These are the activations of a small network on made-up records, seen along a few directions, one row for each record.
After each row come some of the record's fields: Tak, Bag, Tezi, Tozi, Zefu.
A field that a record lacks is written none.
The largest differences between rows may come from other fields.
In the rows, 500 means zero.
Random noise pushes rows far along 2 fixed directions. That doesn't count. These rows show it; they differ only by the noise:
[321 731 237 534 442 593 616 340 563 309 375 604 507 252 469 698 393 326
 566 431]
[511 596 480 524 606 344 256 775 421 644 691 550 461 478 332 432 538 521
 474 563]
[592 553 539 485 633 335 201 804 370 702 680 518 477 568 293 420 506 491
 443 618]
[423 680 301 479 468 599 566 348 500 368 336 562 533 363 423 701 336 268
 529 500]

[323 614 394 622 428 502 734 328 535 291 449 491 530 287 568 584 479 562
 577 381]
{Tak: g2, Bag: h1, Tezi: s1, Tozi: k1, Zefu: n1}
[342 576 415 497 490 544 694 322 535 365 400 532 534 283 563 673 488 480
 555 387]
{Tak: g1, Bag: h1, Tezi: s2, Tozi: k1, Zefu: n1}
[428 639 549 579 570 222 490 582 419 551 707 478 572 378 396 486 596 683
 608 414]
{Tak: g1, Bag: h1, Tezi: s1, Tozi: k2, Zefu: n2}
[426 582 348 581 500 606 568 441 594 377 412 543 458 350 585 532 567 417
 524 412]
{Tak: g2, Bag: h1, Tezi: s1, Tozi: k1, Zefu: n1}
[542 291 673 572 536 389 448 623 481 557 643 479 533 620 555 357 566 697
 446 527]
{Tak: none, Bag: h2, Tezi: s2, Tozi: k2, Zefu: n1}
[403 452 393 618 446 624 407 552 715 447 635 680 307 371 711 411 717 643
 478 415]
{Tak: none, Bag: h2, Tezi: s1, Tozi: k2, Zefu: n2}
[376 480 622 581 443 408 729 401 552 464 575 403 594 452 522 470 565 639
 529 456]
{Tak: g1, Bag: h3, Tezi: s1, Tozi: k1, Zefu: n2}
[365 586 410 573 478 508 639 362 456 456 480 519 482 420 517 572 495 485
 551 412]
{Tak: g2, Bag: h1, Tezi: s1, Tozi: k1, Zefu: n1}
[536 400 686 529 589 348 530 553 419 544 617 426 614 533 439 424 534 703
 530 501]
{Tak: g1, Bag: h1, Tezi: s1, Tozi: k2, Zefu: n1}
[586 441 463 453 519 604 365 632 534 526 545 593 415 528 553 431 569 448
 468 576]
{Tak: none, Bag: none, Tezi: s1, Tozi: k2, Zefu: n1}
[578 446 465 494 498 656 433 466 487 475 445 583 440 550 548 524 493 369
 411 543]
{Tak: g2, Bag: h1, Tezi: s1, Tozi: k1, Zefu: n1}
[400 680 395 474 369 690 805 107 590 262 234 451 611 333 538 778 314 367
 600 407]
{Tak: g1, Bag: h3, Tezi: s1, Tozi: k2, Zefu: n2}
[589 460 523 431 480 650 459 531 462 536 405 525 420 576 473 537 425 361
 477 593]
{Tak: g2, Bag: none, Tezi: s1, Tozi: k1, Zefu: n1}
[597 539 503 532 532 424 401 576 490 588 546 497 440 571 444 425 523 553
 545 450]
{Tak: g2, Bag: h1, Tezi: s1, Tozi: k2, Zefu: n2}
[632 504 574 341 511 547 441 487 396 520 353 474 542 700 435 528 310 298
 426 596]
{Tak: g2, Bag: none, Tezi: s2, Tozi: k2, Zefu: n1}
[348 601 254 527 403 731 620 310 625 275 411 678 397 282 670 582 573 382
 565 417]
{Tak: g2, Bag: h1, Tezi: s1, Tozi: k2, Zefu: n1}
[431 360 486 554 434 649 521 436 594 454 453 577 385 446 682 445 564 567
 448 504]
{Tak: g2, Bag: h1, Tezi: s2, Tozi: k2, Zefu: n1}
[566 587 376 450 506 571 300 541 543 552 504 551 394 540 449 513 545 348
 481 538]
{Tak: g2, Bag: h3, Tezi: s1, Tozi: k2, Zefu: n2}
[504 435 519 548 414 434 440 616 553 539 594 517 425 481 595 425 641 618
 473 510]
{Tak: none, Bag: none, Tezi: s2, Tozi: k2, Zefu: n2}
[591 473 728 474 701 170 208 824 276 738 769 355 566 635 252 305 517 631
 503 639]
{Tak: g2, Bag: h2, Tezi: s1, Tozi: k2, Zefu: n1}
[437 531 522 518 583 326 382 659 451 534 620 528 486 482 395 462 518 535
 533 466]
{Tak: g2, Bag: none, Tezi: s2, Tozi: k2, Zefu: n1}
[619 564 458 309 508 511 665 237 380 413 167 413 754 614 391 776 163 243
 515 554]
{Tak: g1, Bag: none, Tezi: s2, Tozi: k2, Zefu: n1}
[699 389 660 465 581 421 443 522 312 641 413 374 602 783 392 464 399 463
 458 607]
{Tak: g2, Bag: h1, Tezi: s1, Tozi: k1, Zefu: n1}
[431 511 574 479 578 436 513 606 541 535 588 444 505 408 580 471 577 622
 552 495]
{Tak: g1, Bag: h3, Tezi: s2, Tozi: k2, Zefu: n1}
[380 562 378 492 461 606 661 369 634 337 471 538 553 379 583 538 535 498
 573 407]
{Tak: g1, Bag: h3, Tezi: s1, Tozi: k2, Zefu: n1}
[389 548 313 578 395 655 591 432 638 356 433 631 392 282 694 534 611 408
 513 396]
{Tak: g2, Bag: h1, Tezi: s2, Tozi: k1, Zefu: n1}
[514 618 466 461 506 399 269 651 459 612 592 528 408 457 386 506 483 482
 487 493]
{Tak: g2, Bag: none, Tezi: s2, Tozi: k2, Zefu: n2}
[399 564 490 564 439 424 606 471 468 423 585 435 567 392 517 515 471 659
 595 457]
{Tak: none, Bag: h3, Tezi: s1, Tozi: k2, Zefu: n1}
[346 759 387 440 485 485 754 231 456 286 336 458 669 278 472 753 323 482
 595 316]
{Tak: g1, Bag: h1, Tezi: s2, Tozi: k2, Zefu: n1}
[408 449 493 574 522 499 571 472 512 461 530 535 434 447 511 482 533 549
 534 425]
{Tak: g2, Bag: h1, Tezi: s1, Tozi: k1, Zefu: n1}
[509 473 525 488 517 543 497 545 568 498 543 562 499 503 563 452 587 527
 512 571]
{Tak: g1, Bag: h3, Tezi: s1, Tozi: k2, Zefu: n1}
[607 153 745 500 473 490 584 464 407 595 433 372 509 670 584 425 475 612
 423 608]
{Tak: none, Bag: h1, Tezi: s2, Tozi: k1, Zefu: n1}
[545 409 562 505 521 502 623 341 390 501 360 384 600 671 481 573 389 428
 529 537]
{Tak: g2, Bag: h2, Tezi: s1, Tozi: k1, Zefu: n1}
[438 421 454 640 494 568 277 794 760 547 843 696 213 381 734 264 867 695
 449 451]
{Tak: none, Bag: h3, Tezi: s1, Tozi: k2, Zefu: n2}
[699 271 790 385 576 485 419 540 309 689 419 338 574 773 515 413 426 494
 395 677]
{Tak: none, Bag: h1, Tezi: s2, Tozi: k2, Zefu: n1}
[724 308 651 398 521 653 314 584 437 675 473 466 431 791 511 377 452 406
 390 731]
{Tak: g2, Bag: h3, Tezi: s1, Tozi: k2, Zefu: n1}
[462 444 440 623 472 603 439 653 633 481 630 652 314 367 677 353 737 578
 476 453]
{Tak: g2, Bag: h1, Tezi: s1, Tozi: k1, Zefu: n1}
[640 615 530 345 572 511 555 378 294 519 285 367 740 636 293 749 229 317
 505 548]
{Tak: g1, Bag: none, Tezi: s1, Tozi: k1, Zefu: n1}
[179 586 464 656 486 327 718 473 574 432 647 508 538 343 545 486 696 767
 608 363]
{Tak: g1, Bag: h3, Tezi: s1, Tozi: k3, Zefu: n1}
[562 440 549 506 579 447 384 613 483 547 582 577 478 547 484 394 513 582
 503 516]
{Tak: none, Bag: h1, Tezi: s1, Tozi: k2, Zefu: n1}
[643 409 583 333 474 604 478 307 312 547 216 367 629 736 423 564 310 295
 442 640]
{Tak: g2, Bag: h1, Tezi: s2, Tozi: k2, Zefu: n1}
[529 370 632 499 489 532 594 377 556 521 370 447 527 592 579 492 497 556
 436 582]
{Tak: g1, Bag: h2, Tezi: s1, Tozi: k1, Zefu: n2}
[519 414 606 390 529 471 541 386 389 533 402 348 682 672 412 580 393 534
 461 572]
{Tak: g1, Bag: h3, Tezi: s2, Tozi: k2, Zefu: n1}
[449 527 364 518 382 705 836 201 590 236 197 475 587 404 615 706 350 324
 545 444]
{Tak: none, Bag: none, Tezi: s1, Tozi: k1, Zefu: n1}
[621 421 680 487 578 355 411 710 384 636 667 470 583 615 428 401 566 630
 510 583]
{Tak: g1, Bag: none, Tezi: s1, Tozi: k2, Zefu: n1}

Which values does each new row have?
[466 692 334 511 511 453 279 710 564 597 684 616 328 387 419 420 615 530
 537 439]
{Tak: g2, Bag: none, Tezi: s1, Tozi: k2, Zefu: n2}
[432 616 356 406 475 466 643 380 503 396 418 481 592 410 464 619 455 483
 557 418]
{Tak: g1, Bag: none, Tezi: s2, Tozi: k2, Zefu: n1}
[539 492 687 457 544 412 650 464 356 540 520 332 645 597 446 552 399 564
 535 550]
{Tak: g1, Bag: h3, Tezi: s1, Tozi: k1, Zefu: n1}
[371 732 216 468 429 659 632 313 692 306 344 625 491 242 550 686 465 357
 592 372]
{Tak: g1, Bag: none, Tezi: s1, Tozi: k2, Zefu: n2}
[426 658 336 579 562 443 302 776 592 529 708 625 347 301 593 363 749 598
 540 360]
{Tak: g2, Bag: h1, Tezi: s2, Tozi: k2, Zefu: n1}
[452 591 434 557 476 451 530 554 504 455 563 555 473 434 504 498 533 546
 618 463]
{Tak: g2, Bag: none, Tezi: s1, Tozi: k2, Zefu: n1}
[302 783 422 484 506 245 770 318 350 330 474 380 800 345 281 699 358 593
 674 342]
{Tak: g1, Bag: none, Tezi: s1, Tozi: k2, Zefu: n1}
[231 673 417 677 528 263 456 765 517 558 819 557 390 307 475 374 740 860
 592 324]
{Tak: g2, Bag: none, Tezi: s1, Tozi: k1, Zefu: n1}
[583 471 546 476 452 521 475 417 445 483 440 484 525 580 423 499 455 376
 480 510]
{Tak: g2, Bag: h1, Tezi: s1, Tozi: k2, Zefu: n2}
[467 645 597 364 610 272 568 540 326 523 488 367 652 492 294 603 401 537
 632 473]
{Tak: g1, Bag: none, Tezi: s2, Tozi: k2, Zefu: n1}
[510 390 747 524 523 305 601 514 369 553 512 371 679 533 396 466 466 632
 517 542]
{Tak: g1, Bag: h1, Tezi: s2, Tozi: k1, Zefu: n1}
[834 427 633 292 634 494 204 675 270 736 371 382 547 797 327 539 308 229
 454 704]
{Tak: g2, Bag: none, Tezi: s2, Tozi: k2, Zefu: n1}
[598 639 418 444 520 573 359 496 481 491 403 525 450 503 427 549 504 324
 510 492]
{Tak: g2, Bag: h1, Tezi: s1, Tozi: k2, Zefu: n2}
[393 560 577 496 517 269 601 489 423 535 597 426 654 498 421 491 451 633
 571 466]
{Tak: g1, Bag: h3, Tezi: s2, Tozi: k2, Zefu: n1}
[497 333 612 567 473 389 495 669 505 530 659 500 501 524 552 369 605 677
 520 487]
{Tak: none, Bag: none, Tezi: s2, Tozi: k2, Zefu: n1}
[523 529 412 530 552 521 248 679 573 616 654 613 303 432 516 361 662 513
 471 492]
{Tak: g2, Bag: h1, Tezi: s1, Tozi: k2, Zefu: n2}
[401 621 433 615 508 381 493 643 490 529 671 520 470 383 464 454 526 646
 535 379]
{Tak: g2, Bag: none, Tezi: s1, Tozi: k1, Zefu: n1}
[470 614 379 508 454 537 590 414 518 374 426 556 504 466 506 584 446 419
 572 464]
{Tak: g2, Bag: none, Tezi: s1, Tozi: k2, Zefu: n1}
[528 394 557 508 578 399 321 731 513 610 705 501 448 572 581 333 628 628
 438 565]
{Tak: none, Bag: h3, Tezi: s2, Tozi: k2, Zefu: n1}
[570 548 485 440 525 469 333 496 419 600 421 493 519 619 363 556 371 400
 477 577]
{Tak: g2, Bag: none, Tezi: s1, Tozi: k2, Zefu: n2}
[360 614 494 492 503 404 695 364 420 348 455 440 696 382 370 654 445 540
 646 415]
{Tak: g1, Bag: none, Tezi: s1, Tozi: k2, Zefu: n1}
[549 303 637 432 403 602 685 357 441 460 278 372 605 598 552 572 344 388
 480 563]
{Tak: none, Bag: none, Tezi: s2, Tozi: k1, Zefu: n1}
